These are the activations of a small neural network, seen along a few directions. Each row is one input.
In each table, some parts of the input vary, and every possible input appears once, in random order.
A made-up example of a description, with smaller parts first: values(3) and (point or ring(9) or (ring(5) and line(6))).
Shared parts are said once, and a part with two or three values counts as separate values.

Other details of the inputs shift rows strongly along two fixed directions, in all tables alike. That doesn't count.

A family of inputs:
R1: [ 28   7  12   6  -3 -14  11  21   2  11   4 -19 -13]
R2: [  4 -11   9  -5  -2 -14  -3   4   4   2  -1 -14  -1]
R3: [ 29   5  10  15  -2 -16   7  23  -2   5   8  -9 -15]
R4: [  2  17 -17  -8  16  21  -6 -21  -6  -7 -16  16   8]
R5: [ 1  9 -8  1  4  8 -3  0 -3 -5 -4  5  4]
R6: [-32 -29   6   2 -17 -11 -14   5  13   1   9  -9   6]
R7: [  9  13  -8   0   9   9   2  -7  -6  -1 -10  10   2]
R8: [23 15 -4  6  7  0  7  6 -5  0 -4  4 -1]
R9: [18 11 -3  8  3 -3  3 11 -2 -3  0 -1 -2]
R10: [-28 -18  -1 -14   2   4  -5 -19   0  -2  -8   0  13]
R11: [17  7  1  6  4 -2 -2  6 -2  0  0 -1 -7]
R12: [-11  10 -14  -6   8  19  -5 -14  -5  -7 -11  14  11]
R13: [ 33  -5  16   4   3 -22  11  10   0  10  -1 -19 -14]
R14: [11  5  2  7  0 -3 -2 11 -1 -1  3 -4 -6]
R15: [-38 -18   6 -10  -8   4   0 -15   2  -5  11   5   5]
R16: [  5  25 -22  -8  17  25   2 -20  -9  -7 -21  21  15]
R17: [-17 -11  10  -5  -6  -2   7  -9   1  -1  10   1  -4]
R18: [ -9  13 -20  -6   9  19  -8 -11  -2 -10 -12  13  16]
R19: [ -2 -13   8   7 -10 -14  -2   6   6   6   3  -9  -3]
R20: [22  9  0  4  8 -2  0  2 -2  1 -3  2 -8]
R21: [-13 -10   9  -5  -3  -1   9 -12   1   0   8   3  -5]
R22: [20 12 -3  7  5 -2  4  9 -4 -1 -1  1 -2]
R23: [ -2  -9  13   1 -13  -9  11   4   3   6  14  -4 -13]
R24: [22  8  1  5  6 -3  2  4 -3  3 -4  2 -8]
R25: [ 30   5  11  14  -2 -15   6  22  -2   5   7  -9 -16]
R26: [-57 -34  10  -7 -23   0  -5  -4   7  -1  22   0   4]
R27: [ 12 -10  10  -2   4 -12   8  -3   0   8  -4 -10  -5]
R28: [ -1  21 -21  -7  14  24  -1 -17  -8  -8 -18  19  15]
R29: [-45 -29   0  -2 -13  -2 -11 -11   7   2   2   3  13]
R30: [  4 -11   8   7  -8 -16   2   3   5   9   1  -7  -4]
R31: [ 7 10 -7 -1  8  7 -6 -6 -2 -5 -5  5  0]
R32: [ -7  11 -15  -7  10  19  -9 -15  -4  -8 -11  13  10]
R33: [ 30   6  18   5  -4 -17  14  11   1   2  13 -13 -20]
R34: [-29 -21   7  -3 -10  -5   2   4   4  10   7  -8   3]
R35: [ 29   6  10  15  -2 -15   5  24  -1   4   8 -10 -14]
R36: [18  7  0  5  4 -5 -7  8  2 -2  2 -5 -8]
R37: [ 24   8   2   5   8  -3   1   1  -2   3  -3   2 -10]
R38: [ 22  27 -16  -2  17  14   8 -11  -9  -2 -17  15   7]
R39: [-34 -22   0 -14  -1   3  -8 -16   1  -3  -5  -1  14]
R40: [  2  18 -18  -8  16  22  -4 -21  -7  -6 -18  19   9]
R41: [ -7 -11  10   2  -9  -9   4  13   4   9   8 -14  -3]
R42: [ -6  17 -20  -6  11  22  -4 -14  -6  -9 -14  16  15]
R43: [ -5  18 -23  -7  12  21  -6 -13  -3 -11 -15  15  17]
R44: [  1 -11   8   8 -10 -15  -3   9   8   4   4 -11  -4]
R45: [-16   7 -16  -6   5  17 -10  -9  -1  -9  -8  10  14]
R46: [ 11  16 -10  -1  10  11   3  -7  -7  -1 -11  12   4]
R47: [-4  3 -6  1  1  5 -9  4  1 -5  0  0  3]
R48: [ 29   7  15   5  -8 -14  17  13   1   8  12 -10 -22]
R49: [21 11 -1  7  5 -2  7  6 -5  2 -3  3 -3]
R50: [ -7 -12  10   1 -11 -10  -1  17   8   7   9 -17  -2]
R51: [ -4  -9  13   1 -16  -9   6   9   5   3  18  -9 -10]
R52: [-61 -39  11  -7 -27  -3 -11   2  11  -2  26  -5   7]
R53: [  2   6  -7   0   5   6 -10   0   1  -5  -2   2   2]
R54: [-30 -21   7  -3 -11  -4   0   5   4   8   8  -8   4]
R55: [-21 -15  10  -5 -11  -6  -2  -2   5  -3  15  -5   0]
Description of these inputs: line(5) and (values(5) or line(6)).
Q: The inputs of R55 and R17 match in every part but the line(5) part. If R2 is changed in the same way as R55 into R17, which row does it become?
A: R13
Q: The inputs of R35 and R45 match in every part but the line(5) part. If R11 is changed in the same way as R35 into R45, which row does it become?
A: R53
Q: Start at R38 and move only the line(6) part, one step at a time. The first step leads to R49. Which rows follow, in order?
A: R46, R7, R24, R37
Q: Which other rows agree with R32 in the line(5) part? List them by row number.
A: R1, R5, R9, R14, R31, R33, R39, R42, R44, R51
Q: Which other rows does R34 become when the line(5) part takes its other values? List them by row number.
A: R1, R41, R50, R54

A family of inputs:
R56: [-10 -14   9   6  -8 -10  -4   7   3  -1  14  -3  -5]
R57: [ 54  30   0   8  12  -3  14   6  -5   2 -10   1 -13]
R58: [-1  9 -6  3 -2  7 -5  7 -1 -6  4  4  1]
R59: [  6   0  -7   1   7  -1 -12   1   3   0 -13  -4   8]
R60: [  1 -13  14   6  -8 -15   2   9   2   4  12  -9 -12]
R61: [ 18  18  -2 -11   8   6  15 -14  -3   5 -12  -1   0]
R62: [-31 -12  -4  -7  -2  10  -3 -16  -1  -1  -2  10  10]
R63: [  0  -8   9  10  -8 -11  -4  18   0  -1  17  -5  -8]
R64: [ -4   6 -19  -6  14  13 -11 -12  -3  -3 -24   7  19]
R65: [-20 -20   9  -5 -10  -5   0  -3   5   2   9  -4  -1]
R66: [-21  -3  -7   0   0  10  -5  -1  -2  -5   2  10   7]
R67: [ -9   6  -9 -15   7  15   5 -23  -3   0 -13  12  10]
R68: [ 7  9 -4  8 -2  2  0 14  0 -1  5  1 -2]
R69: [ 10  -8  18   0  -9 -17  11   9   5   7  10 -18 -13]
Q: What is each input in this table made of?
A: values(2) and (point or line(6))
Q: The inputs of R59 and R64 match in every part but the values(2) part. If R60 is changed in the same way as R59 into R64, which row does it become?
A: R62
Q: Which other rows does R66 become when the values(2) part takes its other values? List them by row number.
A: R63
